A small network was shown many inputs. Here are its activations along a few directions, one row for each input.
Each table varies a few parts of the input and shows all the possible inputs, shuffled.
A made-up example of a description, with smaller parts first: one of 6 places along a line, together with either a single point or one of 11 places along a line or (one of 3 separate values, together with one of 8 places around a ring).
Shared parts are said once, and a part with two or three values counts as separate values.
(in the rows, 128 means zero)

Other details of the inputs shift rows strongly along two fixed directions, in all tables alike. That doesn't count.

Rows:
r1: [125 123 154 147 129 109 141 137 146 146 145]
r2: [142 136 116 143  53 137 134 109 111 125 115]
r3: [155 128 190 171 134 154 116 107 151 133 122]
r4: [194 155 166 149 140 105 119  91 138 124  87]
r5: [138 125 126 105 136 123 117 129 165 131 100]
r6: [130 151 169 151  81 111 119 150  95 128 126]
r7: [162 165 152 186 110  83  73 123 100  96 116]
r8: [119 121 138 149 154 109 130 135 159 139 148]
r9: [136 117 123  63 177 157 137 158 150 136 142]
r10: [172 123 147 158 154 160 102  97 108 101 114]
r11: [179 136 147 170 134 139  94  67 112 118 118]
r12: [ 80 131  76  97 118 126 123 149  68 138 145]
r13: [ 44 125 109  93 159 129 143 199 130 144 165]
r14: [110 139  71 118  23 116 155 111  99 158 129]
r15: [ 99  94 123 104 207 187 132 117 137 118 147]
r16: [169 146 166 129 160 115 126 100 146 109  90]
r17: [188 136 166 142 141 128  91 125 159 110  77]
r18: [ 87 109  94 118 187 129 133 132 141 140 155]
r19: [101 112  84 117 142 115 136 138 121 119 141]
r20: [129 163 118 104  77 101  97 152 114 139  94]
r21: [179 135 152 167 123 162 103  95 114 107 105]
r22: [102 111 126 118 111 115 164 165 138 133 147]
r23: [157 127 150 155 154 147 100  76 121 103 120]
r24: [ 78 135  97  29 152 148 136 187 120 156 160]
r25: [ 97 155  66 122  75  80 114 145  65 135 138]
r26: [142 101 164 137 208 191 107 106 138  88 128]
r27: [129 136 111 100 102 102 121 125 155 144  99]
r28: [143 148  83  71  70  88 141 121 121 158 137]
r29: [154 136 173 168 123 153 106  84 143 111 110]
r30: [159 115 194 162 134 139 128 129 144 103 122]
r31: [103 110 134 120 111 129 164 146 134 142 145]
r32: [125 140  73 138  46  67 153 150 104 148 135]
r33: [ 68 103  69  87 152 135 152 129 114 146 154]
r34: [ 93 122  76 112  80  88 162 161 128 141 150]
r35: [131 127 130 142  91 101 154 157 121 138 134]
r36: [133 122 128  69 181 148 132 136 164 153 150]
r37: [ 83 110  84  53 128 136 152 174 161 149 117]
r38: [ 96 103 134 127 188 132 141 151 169 120 155]
r39: [175 137 167 177 108 157 107 102 125 109 102]
r40: [123 117 119 145 151 113 124 139 145 104 136]
r41: [140 114 106 137 144 134 122 119  98 119 127]
r42: [134 129 158 150  92 108 142 121 131 135 128]
r43: [135 160 132 141  88 145  95 115  81 123 116]
r44: [179 129 186 179 103 123 127 127 124 114 113]
r45: [122 129  89 120  86 143 139 103 108 141 131]
r46: [129 124 132  92 178 134 155 130 147 124 109]
r47: [152 138 133 119 124 114 107 118 163 147  98]
r48: [ 83 128  69 117 107  84 148 138 131 143 148]
r49: [ 91 154 115 116  45 124 139 161  84 155 133]
r50: [197 134 165 114 158 130 101 103 153 110 123]
r51: [ 96  98 114 121 220 155 129 153 142 112 143]
r52: [ 95 109 128 111 187 195 133 119 152 147 146]
r53: [149 136 139 152  64 133 140 132 112 137 116]
r54: [132 132  95 153 102  81 126 118 125 121 134]
r55: [151 120 181 167 144 115 126 126 150 109 132]
r56: [104 121  64 113 110 112 142 111  97 159 147]
r57: [ 92 107 145 118 146 143 162 152 149 160 154]
r58: [164 130  96 155  89  94 112  81  83 117 120]
r59: [129 124 146 143  97 142 141 121 133 133 128]
r60: [129 139  90 148 106  80 118 101 111 123 128]
r61: [148 124 196 169 160 118 119 120 160 107 128]
r62: [147 147 125 159  64 130 123  91 119 151 118]
r63: [160 123 108 148 106 112 114  97  92 107 120]
r64: [ 80 141 129 112 113 168 123 151 106 136 134]
r65: [ 84 102 130 129 227 147 129 147 177 131 159]
r66: [152 152 110 148  55 119 118  76 101 132 114]
r67: [166 133 122  82 118 122 127 130 136 124 131]
r68: [176 173 172 138 129 108  98 121 103 104  83]
r69: [141 140 165 147 167 165  79 111  92  97 121]
r70: [ 72 101  92 106 188 141 150 176 150 132 155]
r71: [159 151 100 106  86  94 157 131 103 138  92]
r72: [124 112 200 151 180 176 122 119 171 114 128]
r73: [121 120 109 118 113 164 136 118 118 125 128]
r74: [119 117 131  77 183 146 160 149 151 119 111]
r75: [ 87 116  53 107 121  98 148 132 110 139 149]
r76: [100 121 210 139 215 159 111 179 150 106 146]
r77: [134 126 146 141  78 140 143 130 126 128 122]
r78: [ 82 107 140 126 188 128 142 151 173 126 153]
Description of these inputs: one of 6 places along a line, together with either one of 3 separate values or one of 10 places around a ring.
Question: The inputs of r36 and r50 match in every part but the place on the line of 6. If r4 is changed in the same way as r36 into r50, which row does it become?
Answer: r46
Question: Start at r25 and move only the place on the ring of 10, one step at a time. The first step leads to r12. Which rows follow, in order?
Answer: r69, r43, r64, r49, r6, r76, r13, r7
Question: Which other rows agree with r2 in the place on the line of 6? List them by row number.
Answer: r19, r22, r26, r30, r34, r37, r40, r63, r67, r73, r74, r77
Question: Which other rows does r5 become when the place on the line of 6 takes its other values? List them by row number.
Answer: r17, r20, r27, r37, r47
Question: Which other rows does r17 become when the choice among 3 separate values takes its other values? List them by row number.
Answer: r9, r71

Rows:
r79: [ 74 121  89 106 128 112 158 159 138 152 147]
r80: [109 131  73  69 141  99 149 142 129 151 130]
r81: [179 163 134 167  36  78 110 121  92 114 105]
r82: [175 163 134 168  37  84 113 105 115 139  99]
r83: [187 151 157 166  49  78 110 104 101 123 119]
r84: [182 171 160 164  48  94 108 106 107 124  98]
r85: [133 115 181 133 222 193  90 107 163  99 118]
r86: [168 167 132 169  48  63 118 107  95 123 111]
r87: [131 124 214 138 211 179 110 140 171 107 120]
r88: [204 141 159 134 165 119  90 109 140  95  91]
r89: [ 73 113  95 105 128 108 155 157 133 157 146]
r90: [ 79 121  70  95 127 117 142 127 121 138 141]
r91: [ 78 124 106 100 115 104 157 158 116 151 145]
r92: [ 96 109 169 116 206 181 128 154 183 129 132]
r93: [ 88 123 110  96 122 131 155 174 123 135 139]
r94: [188 165 132 172  66 115  88  77  77 126 101]
r95: [146 106 211 150 199 163 125 127 159 100 120]
r96: [ 87 130  92  91  94 119 160 174 111 141 138]
r97: [104  99 136 107 208 177 120 127 154 115 152]
r98: [179 124 176 180 117 115 118 100 140 113 104]
r99: [184 138 153 171 135 136  89  87 103 109 128]
r100: [ 78 132 100 104 115 108 155 161 123 148 151]
r101: [ 77 133  93 100 105 102 162 160 116 151 147]
r102: [ 88 121  60  90 108 133 142 144  97 139 139]
r103: [ 90 122 103 100  99 126 174 156 125 151 145]
r104: [178 151 126 170  39  75 114 106 117 133 125]
r105: [179 149 113 165  77 107  95  95  78 109 106]
r106: [ 91 108  82  92 128 145 157 121 129 136 135]
r107: [ 83 128  71  79  97 136 142 127 120 152 131]
r108: [137 103 173 134 224 178  96 106 169  92 136]
r109: [177 152 147 165  57  94 135 106 107 119 107]
r110: [ 82 109  93  98 116 121 154 171 128 150 138]
r111: [175 164 132 170  31  84 109 104 115 139 102]
r112: [109  97 147 123 227 198 133 125 137 117 142]
r113: [ 92 122 115  94 119 129 157 161 132 145 158]
r114: [ 87 115 115  93 122 128 152 173 118 138 137]
r115: [ 89 119  88 104 108 120 155 169 129 146 138]
r116: [140 113 205 151 199 165 102 129 175 116 115]
r117: [102  99 139 109 222 188 121 133 145 121 158]
r118: [ 92 119  67  90 108 131 146 132 106 151 157]
r119: [ 93 113  72  94 114 139 160 122 116 143 137]
r120: [ 88 114  95  99 115 124 160 159 143 157 158]
r121: [ 79 127  62 101 121 119 145 134  96 151 149]
r122: [142 115 202 143 201 161 114 137 166 102 141]
r123: [ 95 115  73 100 117 144 161 127 101 149 142]
r124: [125 110 167 144 236 165  96 108 158  91 129]
r125: [134 118 184 165 209 143 104 130 173 104 129]
r126: [167 155 112 172  91  94 100  87  78 122 118]
r127: [ 87 119  68  95 129 148 141 150  90 142 145]
r128: [ 91 116  85 105  93 121 177 150 134 157 138]
r129: [170 114 168 112 221 156 120 113 171 106 107]
r130: [180 152 101 157  48  87  97  86  90 104  97]
r131: [179 143 116 164  72 110 117  76  92 117 106]
r132: [175 153 147 161  58  87 114 113 111 123 128]
r133: [ 89 117  97 105 124 130 151 168 136 140 137]
r134: [ 91 109 124 116 212 160 121 129 140 118 144]
r135: [ 93 114 103 103 120 127 154 156 146 151 155]
r136: [205 138 163 132 162 115  94  97 148 107 109]
r137: [176 144 132 174  56  88 134 102 119 129 105]
r138: [202 150 168 127 158 127  91  97 148 113  89]
r139: [177 136 144 164 129 129  85  93 115  88 102]
r140: [ 83 133 121  92 113 140 150 163 134 154 140]
r141: [138 102 194 157 215 174 122 130 185 105 128]
r142: [167 137 178 186 154 110 100 110 149 104 113]
r143: [179 138 187 173 123 124 122 107 133 103 108]
r144: [138  97 199 148 215 163 109 134 180 110 139]
r145: [ 86 129  79  87 111 147 139 131 110 154 135]
r146: [176 137 165 179 120 116  95 121 139 101 107]
r147: [ 82 125 127  88 116 135 152 160 127 158 135]
r148: [ 85 132  72  88 102 145 142 133  98 161 139]
Question: What do these inputs look like to the network?
Answer: one of 5 separate values, together with either a single point or one of 5 places along a line or (one of 2 separate values, together with one of 4 places along a line)
Question: The inputs of r106 and r108 match in every part but the choice among 5 separate values. If r95 is changed in the same way as r106 into r108, which row does it become?
Answer: r83
Question: Which other rows does r136 become when the choice among 5 separate values takes its other values? List them by row number.
Answer: r80, r88, r129, r138
Question: Which other rows does r128 become when the choice among 2 separate values takes its other values? List them by row number.
Answer: r109
Question: Which other rows does r119 become when the place on the line of 5 takes its other values? List them by row number.
Answer: r106, r112, r123, r131

Rows:
r149: [ 99 122 102 106 118 124 164 148 140 147 139]
r150: [145 120 101 112 141 129 123 109 115 136 134]
r151: [129 125 148 167 158 136 113 121 135 115 132]
r152: [117 116 186 120 220 166 118 153 168 117 134]
r153: [168 157  96 133  79  95 104 100  99 117 118]
r154: [ 93 137  72  96  65  97 173 143 118 166 144]
r155: [119 136 101 142  95 101 132 135  99 135 138]
r156: [170 121 132 137 151 129 102  89 123 116 121]
r157: [ 76 108 139  84 191 154 151 161 158 139 152]
r158: [121 106 171 131 210 170 134 145 174 110 129]
r159: [ 88 132  65 100  72 112 158 148  89 158 148]
r160: [182 154 162 175  86 101  96 105 131 122 104]
r161: [192 155 138 156 106 103  92  85  99 104  85]
r162: [147 122 182 177 191 158  98 111 149  99 125]
r163: [137 146  88 108 104 110 129 121  94 136 109]
r164: [ 90 126  70  92  59 103 158 153 118 166 136]
r165: [134 130 111 122  82 106 139 139 119 135 124]
r166: [ 96 142  81  88  70  93 165 151 106 167 144]
r167: [130 140  88 113  99 111 129 112 101 135 103]
r168: [172 143 152 190 100  96  95  99 104 102 115]
r169: [183 150 155 175  89 131 100  85 108 112 108]
r170: [ 85 103 115  96 152 149 154 161 152 139 138]
r171: [ 97 121 110  95 122 118 158 148 133 143 146]
r172: [ 61 109 117  72 169 148 157 175 150 151 152]
r173: [125 117 162 148 191 156 112 134 138 108 137]
r174: [ 99 133  72  90  64 102 157 162 111 166 141]
r175: [132 129 124 132 112 127 137 136 138 134 123]
r176: [147 117 186 169 185 161  97 107 144  94 120]
r177: [ 69 114  84  69 183 164 153 151 136 147 132]
r178: [166 130 162 150 139 129 115 130 139 111 116]
r179: [ 74 100 131  90 187 156 159 157 164 137 150]
r180: [124 116  91 107 145 138 132 109 127 145 137]
r181: [155 152 126 141  64  88 116 131 111 139 117]
r182: [110 101 175 134 216 190 116 128 155 105 134]
r183: [186 141 157 174  86  97 113 102 124 106  97]
r184: [179 152 166 170  89  93 107  93 124 117 104]
r185: [125 128 129 128 129 144 127 129 113 126 135]
r186: [179 152 167 171  88  94 100 100 124 118 100]
r187: [ 77 101 130  88 187 188 143 151 138 130 152]
r188: [151 119 188 173 191 153  94 113 140  90 125]
r189: [112 102 175 127 213 197 117 126 154 106 133]
r190: [130 138 148 135 131 126 126 131 143 135 123]
r191: [ 91 115 122  91 162 139 159 160 146 141 152]
r192: [104 122 106  99 124 121 162 158 132 143 142]
r193: [ 87 117 101 107 126 138 144 144 113 139 147]
r194: [100 118 106  97 120 119 161 153 133 140 141]
r195: [114 108 184 121 212 166 110 152 173 114 134]
r196: [ 75 125  62 115  72  98 157 145  98 156 146]
r197: [ 78 105 126  94 182 168 146 166 168 145 148]
r198: [120 121 121 112 132 126 150 155 133 131 132]
r199: [122 135 117 124  80 103 128 136 126 145 122]
r200: [128 114 167 138 183 169 112 123 137 105 133]
r201: [147 116 112 125 142 130 116  95 124 129 124]
r202: [154 123 189 167 187 173  98 105 147  98 121]
r203: [132 112 165 136 174 144 131 131 161 111 124]
r204: [191 158 130 164 101 108  85  79 119 101 106]
r205: [132 134 100 117 123 123 113 110 125 117 124]
r206: [ 87 141  74  92  66  98 169 144 115 172 142]
r207: [192 154 133 158 102 101  81  82 111  94 106]
r208: [158 144 123 141  60  92 118 123 114 133 117]
r209: [178 149 153 187  95 116  99  89 110 110 111]
r210: [ 95 134  69  89  65 126 158 142  87 159 144]
r211: [171 142 152 189  95 104  98  92 108 105 109]
r212: [161 141 121 143  63  87 134 122 109 123 112]
Question: The inputs of r195 and r199 match in every part but one. If r157 is changed in the same way as r195 into r199, which row does it become?
Answer: r184
Question: The inputs of r210 and r189 match in every part but one. If r174 is changed in the same way as r210 into r189, which row does it become?
Answer: r164
Question: What do these inputs look like to the network?
Answer: one of 4 places along a line, together with either one of 3 separate values or one of 5 places along a line or one of 8 places around a ring
Question: Which other rows does r177 become when the choice among 3 separate values takes its other values? List them by row number.
Answer: r180, r204
Question: Start at r173 and move only the place on the line of 4, one step at a time. The first step leads to r188. Which rows follow, in order?
Answer: r211, r162
Question: Which other rows does r149 become when the place on the ring of 8 takes its other values? List them by row number.
Answer: r154, r158, r160, r175, r190, r197, r206

Rows:
r213: [102 115 128 113 151 134 146 152 142 134 142]
r214: [ 98 117 136 106 146 149 151 150 152 143 138]
r215: [134 134 133 165  87 134 118 117 102 122 128]
r216: [125 131 111 121 119 110 126 128 123 132 128]
r217: [134 134 106 106 118 122 125 124 115 132 122]
r218: [145 141 143 142  91 113 125 126 124 131 119]
r219: [122 130 102 118 112 110 134 129 125 138 129]
r220: [ 99 115 117 108 137 130 154 151 142 141 144]
r221: [170 130 152 137 155 142 112 100 143 109 107]
r222: [119 132 113 124 103 107 141 143 120 136 135]
r223: [138 120 164 178 149 145 110 109 120 100 127]
r224: [105 122 102  86 149 139 132 143 122 135 132]
r225: [152 137 121 151 109 135 104  89  94 117 128]
r226: [138 133 106 109 119 124 128 123 119 135 119]
r227: [144 144 141 142  87 110 123 129 118 129 118]
r228: [124 134 110 122 120 110 123 132 118 132 128]
r229: [145 112 172 123 222 176 110 118 165 102 119]
r230: [157 126 150 147 147 127 114 106 149 115 118]
r231: [101 112 117 108 138 132 155 149 147 144 145]
r232: [152 138 121 140 100 102 121 108 126 126 118]
r233: [123 131 132 124 103 124 139 137 132 141 126]
r234: [ 93 123 136 106 150 146 138 162 138 135 139]
r235: [145 133 161 152 145 121 114 130 133 110 124]
r236: [108 127  98 142 115 131 128 115 101 134 140]
Question: What do these inputs look like to the network?
Answer: one of 4 places along a line, together with either a single point or one of 5 places along a line
Question: The inputs of r235 and r228 match in every part but the place on the line of 4. If r213 is changed in the same way as r235 into r228, which row does it become?
Answer: r219
Question: Which other rows does r214 become when the place on the line of 4 takes its other values? List them by row number.
Answer: r221, r230, r231
